Each row below is a small network's average activation on inputs in which a field has the value named, seen along a few directions.
Related values have similar rows: they may be neighbours, one step apart, or belong to one group.
In the rows, 500 means zero.
Random noise pushes rows far along 8 fixed directions. That doesn't count. These rows show it; they differ only by the noise:
[572 544 330 439 734 613 447 686 449 528 730 448 479 404 598 584 631 389
 523 548 483 370]
[609 586 590 582 513 512 442 274 556 554 414 498 474 699 737 442 394 785
 229 569 414 554]
[729 667 467 511 350 428 364 297 500 470 389 426 454 326 691 422 522 709
 397 438 413 699]
[588 581 854 462 388 576 626 461 380 483 497 482 594 349 521 748 279 469
 569 722 259 682]
[430 352 633 541 382 383 561 410 583 428 392 681 553 471 552 303 435 592
 419 482 401 456]
[499 547 770 324 461 561 642 285 378 346 395 382 590 620 711 635 384 696
 317 491 281 552]
[480 452 695 759 505 686 691 463 447 521 500 601 416 614 537 813 288 243
 507 658 414 409]
[481 605 550 517 457 487 589 192 457 335 316 371 472 635 778 639 438 620
 242 372 310 528]
[551 728 504 472 439 296 438 305 542 426 406 424 559 327 763 492 464 690
 267 474 186 650]
[611 341 474 713 278 510 460 343 580 491 277 542 416 504 358 338 466 530
 681 489 712 714]


Field LIPI:
dadaz: [777 632 362 287 448 397 253 816 536 664 696 469 527 120 371 344 663 497
 744 554 598 594]
lidu: [727 647 205 330 567 504 308 708 403 533 832 575 391 101 668 341 810 528
 441 382 498 340]
fato: [402 422 420 362 584 648 608 616 454 422 596 445 467 657 459 619 627 372
 486 334 635 366]
pozom: [500 640 495 654 592 598 506 442 426 565 621 526 388 605 604 733 477 387
 286 437 464 355]
novit: [543 556 407 432 514 484 436 558 503 489 551 527 360 444 624 443 583 529
 354 324 505 243]
kolan: [508 439 681 693 408 682 639 568 484 637 496 593 410 755 291 684 295 284
 665 637 765 533]
sode: [595 317 369 743 359 479 469 670 617 656 554 836 417 458 380 219 585 406
 618 468 734 456]
sal: [257 270 524 538 432 472 608 437 505 380 454 655 476 559 387 340 580 441
 511 342 585 365]
rudop: [274 537 408 460 730 478 535 476 471 460 503 241 530 640 479 644 535 457
 539 489 423 462]
bof: [681 395 512 226 710 764 384 643 311 558 652 310 513 583 297 460 674 621
 739 631 780 594]
nozuk: [431 354 583 694 376 552 540 508 547 560 435 762 512 633 268 394 361 437
 557 544 646 508]
siriz: [325 552 533 504 689 553 456 408 511 566 404 203 555 858 348 752 364 560
 535 621 552 647]
gige: [456 493 280 326 659 674 493 625 375 404 513 188 456 539 466 637 704 367
 670 386 641 403]
des: [329 435 486 373 592 574 545 642 415 470 574 418 645 680 332 645 398 404
 597 545 602 442]
reban: [309 582 623 368 542 505 623 534 301 385 603 547 483 418 614 765 478 302
 348 309 300 210]
kega: [568 475 585 463 442 596 709 483 415 382 423 474 500 535 522 658 556 393
 590 448 536 439]
zekef: [614 458 693 517 233 652 735 355 355 414 335 536 357 467 661 685 458 291
 515 288 508 297]
mizib: [572 699 318 896 687 516 383 428 683 709 505 400 398 652 513 693 358 427
 472 807 459 714]
A value of LIPI combines one of 3 hidden first parts with one of 6 second parts; all combinations occur once.
Changing only the second part turns fato into zekef. nozuk has the same second part as fato; what does that change turn nozuk into? -> gige
Changing only the second part turns lidu into novit. sode has the same second part as lidu; what does that change turn sode into? -> dadaz
Changing only the second part turns bof into reban. mizib has the same second part as bof; what does that change turn mizib into? -> des

Field RER:
zomu: [739 723 496 640 425 545 389 574 467 703 684 664 409 365 577 587 445 447
 420 607 462 526]
ful: [452 538 370 269 675 485 378 544 425 493 606 290 592 584 464 497 613 625
 501 479 599 571]
nege: [574 546 488 479 500 439 448 562 533 543 486 425 547 349 474 485 531 484
 595 550 457 509]
vof: [491 612 476 536 437 362 566 342 579 399 406 503 474 444 751 488 541 539
 308 373 254 428]
pavet: [373 393 454 669 661 572 463 490 531 576 524 545 396 688 502 538 427 461
 452 523 542 295]
bab: [644 484 405 760 555 674 434 513 519 655 629 637 319 606 486 532 508 412
 448 517 705 456]
zokev: [654 553 638 535 686 764 559 577 397 630 696 496 407 537 642 753 413 383
 467 757 397 400]
ruvup: [507 423 612 244 368 486 486 525 455 466 463 501 570 451 445 302 512 651
 560 415 612 470]
zapib: [796 630 513 397 294 639 523 358 243 292 504 399 329 202 695 630 668 516
 511 282 435 579]
biba: [486 314 451 835 433 574 433 360 595 579 448 801 342 661 497 222 500 529
 423 443 730 344]
guk: [427 366 609 493 453 360 581 699 636 576 567 794 632 408 541 255 451 472
 457 565 384 330]
pem: [715 943 539 526 351 457 370 395 409 592 463 316 450 323 594 787 389 574
 398 530 337 826]
pumu: [644 674 447 488 546 576 317 488 399 548 586 413 437 377 509 529 531 553
 492 507 504 576]
pago: [519 517 177 605 604 472 321 496 599 490 416 313 392 445 434 493 653 415
 662 464 608 581]
bup: [509 564 458 458 462 383 567 421 507 371 447 498 575 388 581 546 519 511
 430 450 375 606]
verit: [703 587 519 368 307 435 410 553 482 461 463 467 511 231 543 442 551 542
 583 398 495 566]
nutos: [344 398 604 420 496 422 546 475 512 464 428 557 490 574 508 369 529 565
 424 378 498 314]
vezu: [550 517 353 330 493 419 451 482 565 476 425 344 648 604 440 336 587 752
 529 513 645 762]
A value of RER combines one of 3 hidden first parts with one of 6 second parts; all combinations occur once.
Changing only the second part turns ruvup into verit. pavet has the same second part as ruvup; what does that change turn pavet into? -> pago
Changing only the second part turns bup into vof. vezu has the same second part as bup; what does that change turn vezu into? -> guk
Changing only the second part turns zomu into pem. biba has the same second part as zomu; what does that change turn biba into? -> pumu

Field RAS:
sul: [455 377 467 595 477 517 498 545 521 535 491 576 435 537 388 444 503 404
 582 449 643 379]
fiva: [335 414 705 677 534 536 653 367 527 487 427 610 506 733 548 594 300 483
 365 615 364 400]
befas: [529 597 476 666 452 602 574 432 452 506 473 508 375 647 539 726 435 360
 418 445 565 478]
bem: [404 318 789 502 555 751 720 613 351 487 567 515 488 585 326 781 358 240
 713 664 503 399]
boseb: [626 364 577 469 283 557 540 405 425 404 379 536 453 363 469 394 576 513
 645 371 598 550]
mot: [377 669 231 403 430 378 538 344 449 265 280 120 529 491 435 728 615 406
 573 238 522 785]
tizuz: [572 425 576 538 154 347 573 352 558 374 254 506 561 276 364 396 455 510
 712 459 490 833]
gopo: [357 445 359 448 533 430 478 527 540 462 490 523 492 574 504 378 580 505
 428 350 572 374]
gomuf: [630 559 715 539 327 468 420 471 473 558 476 614 491 287 511 483 374 544
 511 574 400 547]
gimev: [513 263 422 399 465 462 472 549 580 452 476 602 551 499 442 117 653 653
 578 417 655 450]
The values of RAS form a line.
A walk along RAS starts at befas and steps to its neighbour mot. Put fiva, boseb, gopo, gomuf in the order it reaches them. -> gopo, gomuf, fiva, boseb
List every value one step from tizuz, in the order listed. -> gimev

Field ZOGOG:
tev: [407 427 712 638 458 407 556 411 557 525 496 793 424 507 761 377 415 483
 301 492 319 165]
ruve: [540 521 588 339 377 440 622 459 496 378 355 389 578 542 488 606 454 522
 514 423 513 573]
melur: [522 498 591 555 453 455 392 435 569 633 386 531 558 480 417 375 457 624
 524 633 497 572]
lep: [499 491 485 490 423 456 566 448 561 425 420 408 548 338 475 498 486 450
 601 495 371 674]
nenav: [441 532 446 554 683 657 673 719 312 394 731 483 545 305 436 947 506  54
 664 636 327 401]
mulem: [628 595 434 581 358 606 464 520 518 637 466 439 470 557 324 536 404 456
 719 662 757 816]
pufak: [521 505 439 500 480 571 493 472 404 471 569 453 405 592 473 588 538 433
 473 355 615 412]
mil: [416 333 400 409 577 375 452 560 660 421 495 631 607 556 582 110 615 708
 378 439 482 417]
pir: [668 560 820 620 214 620 794 366 284 330 460 635 320 209 610 821 448 236
 537 423 347 485]
neb: [264 652 299 534 630 447 548 356 537 430 456 346 525 873 660 677 533 547
 271 310 458 433]
musuz: [244 305 642 510 468 383 594 646 564 504 453 653 616 316 198 522 372 303
 670 563 429 503]
gat: [592 527 625 387 292 417 555 409 390 389 363 391 547 211 536 494 484 547
 596 451 331 671]
fibi: [539 512 471 447 379 447 374 365 449 382 324 340 463 450 407 400 518 649
 581 396 567 651]
vel: [157 325 489 504 432 284 539 470 619 437 322 456 634 585 204 429 438 451
 626 459 555 691]
The values of ZOGOG form a line.
A walk along ZOGOG starts at ruve and steps to its neighbour mulem. Put tev, lep, pir, vel in the order it reaches them. -> vel, tev, lep, pir
List every value one step from fibi, in the order listed. -> melur, musuz
What is the length, in steps, of the shortest route from pufak to gat? -> 6
